A small network was shown many inputs. Here are its activations along a few directions, one row for each input.
In each table, some parts of the input vary, and every possible input appears once, in random order.
Descriptions start from the smaller parts, as in this example, which fits no table here: values(3) and (point or line(9) or (line(4) and ring(5))).
Shared parts are said once, and a part with two or three values counts as separate values.
(in the rows, 100 means zero)

Other details of the inputs vary at random and push rows far along two fixed directions, the same in every table; ignore that.

Table:
x1: 104 121  79 122 121 104  54 105  90  59 115  97  73
x2: 109 129  78 110 116 111  52  99  95  58 109 103  76
x3:  47  71 149  56  18 122 164  94  52  86  82  71 117
x4: 108  70  92  91 116  91  91 122 133 144 106 123 127
x5: 120 112 108 105 109  79 120  89 120 136  84 103 108
x6: 122 108 108 107 108  78 123  93 117 136  87 103 103
x7: 119 122 109 112 105  81 128 100 103 138  76 109 110
x8: 122 105 110 102 112  73 121 100 125 133  91  97 103
x9:  67 102  99  93  86 123  71  99  67  38 112  79  81
x10: 103 117  69 133 123 120  73  86  88  62 109 108  75
x11: 113 118  70 132 111 123  82  92  87  65 111 113  76
x12: 117 108 108 114 114  73 123  93 109 137  83 102 107
x13: 120 107 111 114 112  68 127  95 108 139  84 102 105
x14: 127 115 109 107 106  84 127  95 116 137  84 106 108
x15: 107 111  79 121 117 103  63 103  98  58 119 101  69
x16:  72  95 101  97  81 120  75 103  63  37 116  79  75
x17: 113 106 115 102 117  59 108 107 117 128  89  91 104
x18: 116 124 114  88 110  63 105 104 115 131  81  94 111
x19: 125 115 110 106 105  85 128  92 117 137  81 105 108
x20: 119 129 107 105 103  84 123  96 113 139  77 111 113
x21: 101 116  77 125 128 107  64  93  92  59 117 101  72
x22: 121 115 117  97 116  54 109 110 106 131  82  93 104
x23: 121 115 115  93 112  58 110 110 110 130  85  95 104
x24: 108 119  78 120 117 103  56 107  93  58 118 100  69
x25: 104  95  51 122 112 154  65 108  97  87 121 143 101
x26:  64  93  99  97  86 124  76  96  69  32 114  81  79
x27: 100  83  60 108 119 132  41 119 107  80 129 127  98
x28:  29  26 140  30  26 131 129 114  73  97 107  78 140
x29: 111 115  71 130 115 124  72  86  96  65 111 110  69
x30: 117 117 115  96 116  58 108 109 106 131  81  91 108
x31:  42  64 147  59  26 124 162  86  51  81  85  62 121
x32: 106 111  70 131 123 113  71  95  94  61 116 102  73
x33: 102  87  57 106 119 132  42 119 101  79 124 130  99
x34: 111 108 111 104 120  68 122  98 117 132  85  94 110
x35: 120 103 111 109 117  64 125 101 115 134  89  96 104
x36:  87  97 104  96  88 107  86 101  93  64 110  87  82
x37: 114 118  68 139 118 124  76  91  82  59 111 114  72
x38:  97  74  51 117 122 141  62 108 110  83 131 131 101
x39: 122 126 110 104 101  88 124  96 114 137  77 111 111
x40: 119 105 109 104 115  63 115 102 117 128  99  96  98
x41: 112 114 114  95 113  63 106 102 126 128  88  94 107
x42: 120 122 107 106 107  82 125  91 117 140  80 106 115
x43:  43  68 155  36  22 109 142 102  58  75  90  53 114
x44: 111 112  72 124 118 119  69  92 103  61 116 104  70
x45: 116  88  86 100 104 112 114 116 119 154  96 134 133
x46: 120 116 118  92 114  65 102 107 124 130  87  92 101
x47: 110 109  69 129 118 113  73  96  96  60 119 105  70
x48:  87 117  92 111  90 128  96  92  73  67  96 103  90
x49: 114 121 117  92 118  59 105 106 107 130  78  91 110
x50: 111  82  97  81 112  86  96 122 125 151  98 120 135
x51: 106 118  79 116 118 111  55  96 106  57 116 102  73
x52: 114 122 114  92 113  63 100 104 121 131  87  92 109
x53:  28  18 139  34  28 131 134 111  77  96 109  81 140
x54:  38  57 158  41  25 113 151  89  66  79  95  53 112
x55: 123 120 107 105 106  86 124  90 118 136  82 106 112
x56: 123 120 110 113 107  77 128 101 103 138  77 111 106
x57: 115 113 107 101 114  72 118  95 124 134  88  98 110
x58:  81  60  76  99  94 145  87  98  95  89 119 124 112
x59: 118 118 110 110 115  78 128  93 110 139  77 104 115
x60:  42  70 154  38  25 113 139  99  59  73  89  54 112
x61: 106 105 136  81  73  83 155 100 103 148  70  96 122
x62:  66  56  67 100  79 167  76  99  76  61 129 116 102
x63:  70  87  99 101  81 121  79 100  67  33 119  81  73
x64: 110 113  76 121 118 112  64  95 101  60 123 103  68
x65: 119 111 108 100 113  76 117  94 126 130  90  98 107
x66: 114  81  89  99 110 106 117 107 125 157  97 130 138
x67:  87  67  74  99  89 153  91 104  91  92 118 125 117
x68: 107 126  81 112 117 110  51  98 101  61 113 100  76
x69:  87 103 106  90  86 108  84 104  88  66 109  83  84
x70: 115 115 106 106 110  77 120  89 117 137  83 103 110
x71: 123 123 111 106 101  88 125  98 112 137  77 110 106
x72: 108  70  93  91 118  91 102 115 132 152 109 123 131
x73: 103 119  74 120 120 111  62  89 100  61 120 103  74
x74:  82  58  74  95  94 142  85 107 100  88 125 118 114
x75:  84  92 104 101  92 102  97  96  80  67 113  85  82
x76:  71  90 103  91  76 128  78  95  79  36 117  82  74
x77: 110  70  91  92 118  92  98 115 130 149 111 123 129
x78:  38  52 149  54  18 118 163  86  52  80  91  59 114
x79: 104 113  76 128 124 106  65  95  92  60 120 101  70
x80: 116 110 114  95 114  69 108  94 125 129  93  96 105
Each input here is: line(8) and (values(2) or ring(8)).
Question: Changing only the line(8) part turns x48 into x10. The same change can be made to x7. Which row results?
Answer: x12
Question: Changing only the line(8) part turns x77 into x45. The same change can be made to x75. Which row results?
Answer: x56
Question: List by row number the other rows that have the line(8) part in common with x66.
Answer: x11, x14, x19, x31, x37, x42, x55, x59, x67
Question: A walk changes only the line(8) part. It starts at x61 and steps to x14. List the rest of the walk in order.
Answer: x6, x8, x64, x36, x69, x43
Question: Which other rows does x69 become when the ring(8) part takes its other values? List them by row number.
Answer: x1, x9, x16, x24, x46, x52, x68

Table:
x81: 117  95 108  99 119  65 110 110 125 141  97 102 110
x82:  77  90  65 121  82 165  77  85  62  26 125 106  74
x83:  86  89  92  93  93 117  79 105  90  73 112  99  93
x84: 128 129 116 110 119  59 114  99 116 131  79  94  97
x85:  88  91 107  84  86 105 102 105  96 106  99  99 112
x86: 131 119  80 118 134  90  82 111 122 125  98 123 103
x87: 127 129 114 107 121  57 112  97 114 129  81  95  98
x88: 112 115  63 132 121 128  65  97  99  71 115 124  81
x89:  67  71 137  59  53 103 149 101  86 123  82  83 131
x90:  65  95 132  75  55 107 128  89  70  68  93  65  94
x91: 128 116  82 114 134  88  74 109 125 120 103 118 100
x92: 112 107  66 122 128 114  51 103 107  67 123 114  77
x93:  61  65 116  78  69 114 112  96  80  73 111  77 103
x94: 101  89 122  88  87  89 145  96 108 146  83 101 124
Question: Describe the family of inputs behind these rows.
Answer: values(3) or line(11)
Question: A walk changes only the line(11) part. It starts at x93 and steps to x81. List the rest of the walk in order.
Answer: x92, x83, x91, x85, x86, x89, x88, x94, x82
